A small network was trained on invented records. Each row is its activation on one of them, seen along a few directions.
Here are examples, each followed by its value of one field, T.
Records without T are marked none.
The largest differences between rows may come from other fields.
In the rows, 500 means zero.
Strong random noise was added to every row along 4 fixed directions; ignore it. To show where, here is one row again and again, with new noise each time:
[414 440 433 277 473 640 771 659 364 608 737 602 602 543 523 311 587]
[492 548 595 522 378 576 592 558 481 495 549 578 529 411 462 462 486]
[533 532 633 641 302 586 607 525 501 437 551 577 470 494 465 412 432]
[447 483 526 514 492 444 608 401 572 617 575 534 490 403 471 617 595]
[448 483 495 528 387 571 659 535 464 546 598 580 501 436 481 458 566]
[462 475 501 690 321 543 635 459 511 514 550 571 424 421 468 507 567]

[354 482 297 497 467 517 501 509 382 568 428 524 512 243 485 590 679]
t2
[589 663 741 487 451 535 371 619 520 407 395 538 598 430 473 516 274]
t5
[634 574 716 645 433 459 371 426 534 317 402 462 461 550 458 478 284]
t2
[431 541 382 410 474 650 445 686 388 447 438 517 580 324 509 481 531]
t4
[512 505 542 481 469 522 490 514 486 435 475 532 509 494 507 501 419]
t9
[481 460 509 539 467 450 580 472 528 483 534 507 482 551 547 515 529]
t6
[546 407 528 470 495 500 521 497 537 474 569 453 470 710 522 385 427]
t7
[488 352 476 551 552 408 599 340 605 592 617 497 408 727 520 513 491]
t4
[504 584 691 281 653 444 424 498 550 573 461 513 588 314 480 647 426]
t9
[479 495 453 350 574 586 551 619 438 541 499 541 589 439 503 500 541]
t8
[581 541 570 803 363 495 374 424 571 337 380 453 358 540 466 532 361]
t4
[488 514 503 517 511 576 447 521 461 528 485 533 541 429 495 499 545]
t1
[541 623 662 483 544 475 412 475 592 497 380 498 543 426 459 621 406]
t8
[550 548 595 407 591 435 436 465 532 449 487 452 518 540 504 545 376]
t9
[547 448 290 471 489 532 494 550 412 451 523 479 486 633 546 366 529]
none
[479 397 427 353 541 534 569 546 474 504 659 465 536 759 543 324 511]
t7
[518 573 561 613 457 526 459 477 554 442 394 519 485 438 475 579 469]
t8
[642 534 597 729 432 425 409 367 604 378 418 456 381 619 508 449 340]
none
[426 617 526 509 472 536 393 572 448 479 323 495 580 211 443 627 605]
t3
[586 539 768 452 548 424 423 430 655 427 552 466 497 675 494 462 337]
t7
[392 587 415 217 677 523 428 660 361 602 406 473 679 229 456 609 637]
t3
[595 580 578 487 579 410 372 436 575 466 416 454 504 507 506 515 390]
none
[572 519 656 751 447 408 484 350 636 475 496 472 364 569 508 577 390]
t5
[530 576 512 592 457 571 376 540 470 428 389 506 544 426 467 517 504]
t1
[479 479 365 540 594 434 376 446 506 544 402 416 501 440 480 614 616]
t1
[547 586 578 391 378 721 483 813 249 310 464 584 635 458 473 207 316]
t2
[465 452 483 537 378 553 622 600 412 507 541 564 482 518 523 409 539]
t6
[594 621 677 479 453 500 405 616 467 368 428 473 548 491 486 473 361]
t6
[479 600 635 342 572 520 424 633 450 496 393 538 670 327 430 545 496]
t3
[452 509 464 427 571 457 518 499 516 597 536 505 539 472 528 595 537]
t5

Here are new rows. What is T for each?
[567 502 655 504 566 371 454 325 653 494 461 429 454 561 512 617 357]
t9
[507 471 509 662 307 579 567 478 432 394 501 517 427 579 519 344 435]
t2
[517 554 435 607 477 462 401 446 519 503 411 489 430 368 493 566 551]
none
[449 502 437 339 636 487 569 477 510 599 564 484 548 560 527 548 580]
t8
[533 531 601 563 463 471 504 547 505 456 462 530 506 449 483 526 430]
t6
[628 492 705 516 470 475 488 434 556 385 529 509 473 712 507 437 275]
t9
[430 456 377 649 446 481 487 390 540 537 476 468 390 475 507 606 593]
t4
[489 516 454 614 367 673 564 617 401 445 477 547 453 428 504 422 536]
t8
[623 530 752 508 486 437 503 528 561 391 509 502 509 657 504 426 301]
t6
[493 582 591 279 626 454 430 509 519 496 477 494 607 453 505 578 413]
t9
